These are the activations of a small neural network, seen along a few directions. Each row is one input.
Each table varies a few parts of the input and shows all the possible inputs, shuffled.
A made-up example of a description, with smaller parts first: one of 2 separate values, together with either a single point or one of 11 places around a ring or (one of 4 places along a line, together with one of 8 places around a ring).
Shared parts are said once, and a part with two or three values counts as separate values.
In the rows, zero is written as 128.

Other details of the inputs shift rows strongly along three fixed directions, in all tables alike. That doesn't count.

A family of inputs:
row 1: [ 86 168 110  53 103 133 128 108 169 114 111 136 105 160]
row 2: [106  88 121 176  79 132 114 101 160 132 123 145  89 118]
row 3: [116  76 117 179  93  94  89 108 151 142 105 174  91 142]
row 4: [102  92 144 162  91 139 108 113 166 123 138 170 100 122]
row 5: [151 173 153  66 111 115 113 145 152 117 118  74 139 136]
row 6: [133 175 158  72 124 103 125 139 160 116 128  74 151 151]
row 7: [136 163 153  64 119 117 119 139 153 124 123  73 159 157]
row 8: [175  78 193 176 123  76  89 158 139 164 132 125 145 134]
row 9: [131 156 159  62 124 115 121 137 149 122 117  70 157 157]
row 10: [142  97 178 188 109 113 111 148 158 144 160 101 149 134]
row 11: [116 166 108  89 132 130 145 111 130 119 122 100 141 143]
row 12: [ 97 157  95 124 154 165 156 122 110 112 142 194  99 106]
row 13: [153  81 170 184 105 119 102 124 144 131 145  92 157 117]
row 14: [103 155  97  34 112  99 122 126 162 113  87 177  97 166]
row 15: [144 130 142 130 177 157 145 150  78 128 147 124 156 107]
row 16: [130 137  85 155 181 171 173 136  53 134 139 140 129  88]
row 17: [118  86 141 165  98  98  93 132 153 147 109 187  96 143]
row 18: [ 95  92 116 187  85 133 121  96 173 134 137 152 103 140]
row 19: [152 163 154  62 109 120 113 144 145 119 112  73 143 140]
row 20: [101 153  70 128 147 170 157 102 104 111 135 180 108 108]
row 21: [ 84 137  68 132 151 170 168 102  98 128 129 168 109 127]
row 22: [145 161 147  69 117 111 116 114 145 104 116  68 159 135]
row 23: [151  84 186 173 103 119 105 150 140 141 137  94 135 121]
row 24: [161 128 129 170 205 148 170 157  44 148 162  79 189 106]
row 25: [140  95 135 205 111 131 124 128 130 141 145 121 121 102]
row 26: [110 129  53 120 160 125 153 123  95 126 117 199  99 131]
row 27: [140  95 169 203 109 101 118 126 156 138 152  85 149 131]
row 28: [148 134 134 131 167 155 150 159  75 137 138 114 141 106]
row 29: [147 160 161  58 118 121 109 135 150 110 121  83 158 140]
row 30: [138 160 136  73 116 113 124 119 150 121 115  58 164 155]
row 31: [ 95 135  75 123 152 174 159  99  94 114 126 177 108 109]
row 32: [108  98 140 163  83 136 110 123 160 132 131 155  88 123]
row 33: [174 133 119 139 184 104 132 144  70 148 131 126 148 121]
row 34: [110 102 144 172  86 129 112 124 165 129 134 156  83 120]
row 35: [105 145  63 129 142 174 160 112  92 127 124 167 100 105]
row 36: [148 129 116 141 167 150 153 141  71 135 132  98 148  99]
row 37: [152 158 150  61 127  74 106 161 141 122  94 104 153 159]
row 38: [160 131 148 162 207 151 165 178  48 151 169  93 186 108]
row 39: [100  97 130 174  87 128 114  90 171 115 130 158  96 121]
row 40: [149 154 134 136 171 150 146 155  91 124 160 130 154 102]
row 41: [115 146  80  41 112  98 119  94 155 116  88 163  91 164]
row 42: [164  70 162 196 111  65  90 150 139 144 123 104 151 138]
row 43: [102 161  71 133 144 159 164 110  99 119 126 166  90 103]
row 44: [ 99  70 127 164  92 145 112  90 159 123 119 155 104 125]
row 45: [144 135 142 133 175 154 147 151  78 127 151 126 156 105]
row 46: [112 153 104  30 113 102 120 115 162 122  90 181  94 164]
Description of these inputs: one of 2 separate values, together with either one of 5 places around a ring or (one of 3 separate values, together with one of 6 places along a line).
Q: The inputs of row 30 and row 7 match in every part but the choice among 2 separate values. If row 42 is changed in the same way as row 30 into row 7, which row does it become?
A: row 37
Q: The inputs of row 44 and row 15 match in every part but the choice among 2 separate values. If row 18 is changed in the same way as row 44 into row 15, which row does it become?
A: row 10
Q: Which other rows does row 17 become when the place on the ring of 5 takes its other values? List them by row number.
A: row 8, row 14, row 37, row 46
Q: Which other rows does row 6 become when the choice among 2 separate values takes its other values? List them by row number.
A: row 27
Q: Which other rows does row 11 become when the choice among 3 separate values takes its other values? List them by row number.
A: row 2, row 22
Q: Which other rows does row 28 become when the place on the line of 6 takes its other values? List them by row number.
A: row 5, row 19, row 23, row 32, row 34

A family of inputs:
row 47: [106  91 149 166  85 114 104 116 184 136 137 156 107 147]
row 48: [105 117  93 171 122 134 135 112 132 133 137 188  91 123]
row 49: [163 143 162  73 147 105 119 145 120 129 121  66 179 145]
row 50: [162 151 162  79 148  92 121 150 128 132 127  71 178 152]
row 51: [129 125 121 142 165 129 145 141  99 136 145 150 145 129]
row 52: [169  88 208 182 117 115 105 151 140 141 157  61 174 117]
row 53: [ 93  92 103 156 127 152 135 114 122 137 128 187 102 132]
row 54: [120 109 138 105  72 114  97 101 176 121  93 101 107 142]
row 55: [147  89 167 192  99  87 100 132 163 135 143 112 136 130]
row 56: [121 117 133 108  80  84  98 111 182 129  96 116 110 162]
row 57: [124 157 109  89 164 161 154 136  88 126 125 118 139 123]
row 58: [136  88 167 162 112  97 106 139 153 144 135 114 145 147]
row 59: [131 164 126  94 112 117 124 123 147 113 118  98 128 131]
row 60: [100 121  94 172 114 149 141 115 131 131 135 172  86 114]
row 61: [102 137 105 134 142 173 155 126 106 128 139 153 112 114]
row 62: [137 138 112 149 153 151 148 129  91 121 143 130 132  96]
row 63: [147  70 162 183  95 115  97 118 149 137 128 106 130 117]
row 64: [135 121 121 168 135 146 141 132 104 134 140 120 124 101]
row 65: [102 186  96  39  92 126 122  93 172  99  94 130  95 148]
row 66: [102  89 149 167  85 114 105 115 185 130 137 159 109 145]
row 67: [151  67 161 180 100  98  95 122 149 143 124 112 135 130]
row 68: [160 137 142 141 183 118 150 170  78 149 150  99 174 128]
row 69: [103  98  92 163 122 156 133 100 118 124 123 180  93 108]
row 70: [101 117  92 174 120 133 137 116 132 131 134 185  91 124]
row 71: [119 130 143 112  72 104  99 103 193 110 113 111 111 141]
row 72: [134 101 171 168 108 102 109 142 161 139 145 111 143 141]
row 73: [125 179 146  24 108 125 117 115 165  98 104  74 145 150]
row 74: [139 157  91  91 165 133 150 133  82 129 111 120 136 126]
row 75: [126  97 141 205 139 130 137 150 119 151 162 147 130 123]
row 76: [121 160 142  86 115 127 126 129 155 116 126 101 137 141]
row 77: [107 156  70  97 145 133 146 109 111 124 111 178 103 136]
row 78: [103 157  68  98 144 132 148 112 111 123 109 175 103 136]
row 79: [137 145 106 153 154 125 149 144 100 137 141 133 129 118]
row 80: [140 187 107  51 188 160 161 139  70 117 126 104 160 121]
row 81: [156 100 171 200 155 144 137 159  93 143 169  95 167  99]
row 82: [122 178 112  97 158 153 160 143 104 124 141 120 137 124]
row 83: [125 123 120 137 161 160 147 131  90 127 142 141 140 111]
row 84: [105 147  68  93 144 145 147 108 102 121 103 169 103 129]
row 85: [126 134 136  72 126 117 118 120 142 119 110 113 143 151]
row 86: [105 104  90 169 128 128 134 109 123 132 127 194  96 127]
row 87: [101 129 134 124 101 136 123 113 167 117 133 145 113 135]
row 88: [146 112 172  95 104  96 100 136 158 134 110  69 155 158]
row 89: [110 105 126 148 126 157 121 151 117 136 130 238  66 103]
row 90: [194 150 153 127 180 124 130 194  55 136 140 135 142  83]
row 91: [ 76 127 119  54  61 135 100  82 200 106  83 140  86 163]
row 92: [141 156  95  90 168 131 147 127  84 120 115 127 143 122]
row 93: [131 153 128  90 111 127 123 117 142 112 111  92 128 126]
row 94: [160 110 172 201 155 133 136 162 102 146 178 103 167 105]
row 95: [170 164 154  86 133 113 122 137 121 117 124  50 166 120]
row 96: [135 128 104 144 155 149 146 129  84 129 129 131 131 103]
Q: Describe the family of inputs behind these rows.
A: one of 2 separate values, together with either a single point or (one of 4 places along a line, together with one of 6 places around a ring)
Q: The inputs of row 52 and row 95 match in every part but the choice among 2 separate values. If row 82 is changed in the same way as row 52 into row 95, which row does it become?
A: row 60
Q: The inputs of row 81 and row 93 match in every part but the choice among 2 separate values. If row 94 is changed in the same way as row 81 into row 93, which row does it become?
A: row 65
Q: Start at row 84 and move only the place on the ring of 6, one step at a time. The first step leads to row 78. Which rows follow, in order?
A: row 70, row 59, row 93, row 96
Q: Which other rows does row 66 become when the choice among 2 separate values takes its other values? List them by row number.
A: row 55
Q: Which other rows does row 81 become when the place on the ring of 6 takes its other values? List them by row number.
A: row 53, row 58, row 72, row 76, row 91

A family of inputs:
row 97: [119 124  94 148 169 205 160 106  66 123 143 147 128  87]
row 98: [130 164 156  43 155 143 133 157 125 111 135 129 153 144]
row 99: [151 169 134  94 145 142 136 166  91 120 121 129 117  90]
row 100: [130 120 183 175 124 108 110 160 156 137 166 143 139 136]
row 101: [124  30 123 245 158 135 134 131  87 153 163 204 141 116]
row 102: [182 107 144 175 113  57  98 138 144 140 130  95 145 127]
row 103: [133 154  96  67 151 101 142 141 103 147  92  88 145 171]
row 104: [ 52  98  93 141  62 156 126  85 189 139 107 133  77 163]
row 105: [159 142 178 140  86  90  96 157 173 128 141 111 120 124]
row 106: [156 188 112 117 142 123 154 124 118 111 147  70 148 107]
row 107: [ 55 112 117  96  54 141 116 118 205 144  92 181  47 177]
row 108: [151  84 192 150 115 142  97 150 134 141 138 134 126 110]
row 109: [ 71 169  44  82 102 185 148  73 129  89  89 170  62 105]
row 110: [136 180 108  74 165  83 137 124 125 121 113 120 165 161]
row 111: [120  92 174 135 102 130 116 108 168 115 144  83 166 140]
row 112: [174 148 112  97 158  95 127 139  79 118  95  91 143 112]
row 113: [121 129 165 156 105 102 120 106 181 121 154  80 158 144]
row 114: [140  94  79 171 197 167 155 122  28 147 134 196 124  91]
Q: Describe the family of inputs behind these rows.
A: one of 3 separate values, together with either a single point or one of 5 places around a ring
Q: The inputs of row 99 and row 109 match in every part but the choice among 3 separate values. If row 107 is changed in the same way as row 99 into row 109, which row does it become?
A: row 104
Q: List by row number the other rows that have the choice among 3 separate values in common with row 102.
A: row 101, row 103, row 110, row 112, row 114
Q: Which other rows does row 98 become when the choice among 3 separate values takes its other values? List them by row number.
A: row 101, row 111
